array([[  6,  -3,  -1,  -2,  -1,  -7,  23,  16,   2,  18,  16, -27,  15,
         33],
       [  2, -23,  22, -41,   8, -27,  10,  37,   5,  12, -31, -43,  30,
         20],
       [-33,  19, -12,  17,   2,  15, -17, -14,  -1, -16,   3,  19, -16,
        -18],
       [  6, -16,   8,   0,   4,  31,  14, -22,   2, -17, -22,   7,  37,
          4],
       [ -9,  18, -24,  -6,  -1,   5,   3, -13, -10,  -4,  -4, -26,  -7,
          0],
       [ -4, -14,   9,   6,   2, -22,  -7,  11,  -9,  10, -14,  38,  21,
        -36],
       [-22, -21,  22,  -6,   0, -12, -14,  14,   3,   8, -10, -10,  21,
         -8],
       [ 25,  31, -24, -16,  -4, -13,   0,  19,   3,  17, -22,   9,   0,
        -27],
       [ 20, -25,  32, -12,   1,   5,  -1,  -4,  -3,   7, -30,   0,  38,
         -1]]) | 33

array([[  6,   6,  -8,  -5,  -2,  -6,  -5,   0,  28,   4,  15],
       [ 24,  -9,   7,  -3,   0,   4,  -5,   9,   9,  15, -30],
       [-33, -11,   1,  13,   4,   3,  14,   5,  15, -15,  -4],
       [-12, -10,  -1,   7,  -8,  -8,   6, -11,  33,  -7,  -6],
       [ 16,   5,  -1,  -3,   4,   2, -11,   1, -30, -11,  21],
       [-24, -10, -10,  -5,   1,  -8,   4, -15, -42,  24,  10],
       [  0,  16, -16,  -7,   3,  10,   1,  27,   8, -28,  14],
       [ 21, -12,  -7,  -8,  -3,  -5,  -8,   1,   6,  -5,  26],
       [  1, -12, -21, -10,   4,   3,  -4,   6,  14, -12,  33],
       [  6,   4,   3,  -3,  11,  11, -11,  26,  29,  14,  20]]) | 15

array([[  0,  22,  19,  14,   6,  -9, -16,   9],
       [  2,  -4,  12,  16,  -9,  -8, -28,  10],
       [  3,  10,  23,  23,  -7, -10, -31,   7],
       [  0,  -8, -11,   1,   0, -18,  -4,   9],
       [  5,   3,  -5,  12,   0,  -8, -11,  -4],
       [  3,   3,   4,   9,   0, -12, -11,  -7]]) | 9

array([[ -8,  11, -14, -14,   3,  -8,   0,   1,  -9,  15,  19, -16,   7,
         -9,   1,  -4],
       [ -2,  -1, -16, -16,  15, -10,   6,  -3, -33,  -2,  -9,   4,  -1,
          3,  10,  -1],
       [-11, -15,   6,  12,  -4,   0, -13,  -4,  -2,   3, -14,   8,   9,
         17,  -8,  15],
       [  0,   7,  -8,  14,   7,   3, -11,   6,  10,  -6,  -4,   1,  14,
         15,   0,  38],
       [ -6,  -2,   8,  17,  12,  -8, -20,  -5,  -2,  -1, -15, -17, -15,
         -6,   7,  -2],
       [-21,  -5,  -1, -18, -13,   1,   6,  -6,  -8,   4,  12,  -1,   3,
          2, -10,  -7],
       [  9, -11,   1,   3, -11, -11,  -3,  12,  -7, -21,  -2,  16,  -5,
         -7,   7,  15]]) | -4

array([[ 33,  42,  12, -13,  -8, -39, -16,   7,   4,  -1],
       [ -1, -13, -11,   0, -10, -39,  -1,  -9,  28, -20],
       [ 14,  10,  11, -20, -32,  25,   4, -42, -13,  17],
       [-12, -22,  23,  14,   3,  -1,  -7, -42,  -2, -20],
       [-13, -31,  -1,   0, -32, -18, -16,  17,  31,   4],
       [ -6,   3, -16,   6,  23,  17,   1,   4, -13,  22],
       [ 40, -31,  -5, -26,  39,   5,  15,  29,   0,  -1]]) | -1
---
[-3  1 24 11 35]	35
[ 41   3 -28  34]	34
[36 22 18 38]	38
[33 -5  6  4]	4
[-19 -17 -37   9]	9
[  4 -19   0 -39]	-39
---
[[6051 5382 6320 6087 8949 6298 3068 5257 6377]
 [5563 4657 6065 6344 4881 5461 6525 7755 5388]
 [5573 4493 6320 6277 4009 5632 7872 8613 6098]
 [6004 8037 5511 5280 4104 6026 8206 4943 6039]
 [6084 5369 6333 6120 8988 6340 3071 5266 6462]
 [5606 4638 6238 6280 4084 5603 7745 8277 5845]
 [5649 8693 4977 4938 6215 5608 5087 4707 5870]
 [5974 8562 5351 5110 4583 6017 7598 4574 6132]
 [5954 8879 5246 4981 4714 5995 7396 4395 6236]
 [5594 8102 5154 5105 6692 5565 4563 5043 5894]
 [5972 4573 6561 6321 3456 6114 9143 7757 6674]
 [5557 4070 6411 6499 4281 5592 7471 8713 5865]] --> 5557

[[ 89 226 128  63 117 137 147  72]
 [139 117  20  90  80  85 158 132]
 [103 118 110  34 120 174  43 128]
 [ 65  54 102  69  94  10  76 138]
 [ 57  31  98  88  92 146 136 102]
 [ 75 164  72 146 148 142 201 115]
 [ 78  31 110 133 115  57 118  88]
 [ 74  42 152 171 140 142 147 101]] --> 74

[[ 27  25  23  10  17  29   7  14]
 [  5  38   2  26  21  15   9  26]
 [ 29  13  49  13  20  21  30  10]
 [ 13  31   8  35  26  26  29  12]
 [  5  24  22  36  10  46  11  43]
 [ 20   0  25  13  18  38  17  23]
 [ 19  29  -3  12  12  32  29  14]
 [ 47  15  23 -12  18  22  -1  26]
 [ 18  32  38  35 -34  30  21   2]
 [ 31  33  28  29  29 -13  24  22]] --> 31

[[575 317 488 318 311 324 679 401 477 476 273]
 [415 477 353 493 452 428 343 496 799 613 634]
 [288 538 363 439 441 611 624 522 419 566 560]
 [507 656 698 734 551 443 560 600 471 479 494]
 [457 461 393 510 559 489 554 229 418 451 434]
 [414 468 369 452 447 520 484 415 418 457 493]
 [411 553 572 574 485 551 535 608 306 413 514]] --> 411

[[580 628 571 529 492 380 488 626 659 487 465 714 460]
 [546 529 559 556 502 518 609 506 409 459 455 529 463]
 [532 535 569 535 487 541 478 713 635 483 492 753 489]
 [586 583 535 555 478 375 480 473 534 484 478 500 477]
 [506 572 628 520 479 480 483 707 600 515 465 580 469]
 [476 569 476 538 484 479 567 476 522 485 468 600 469]
 [620 552 464 587 551 180 483 458 535 441 474 526 466]
 [541 525 476 576 472 481 474 586 537 483 479 593 476]
 [614 551 551 569 476 477 485 488 463 483 474 499 478]] --> 614
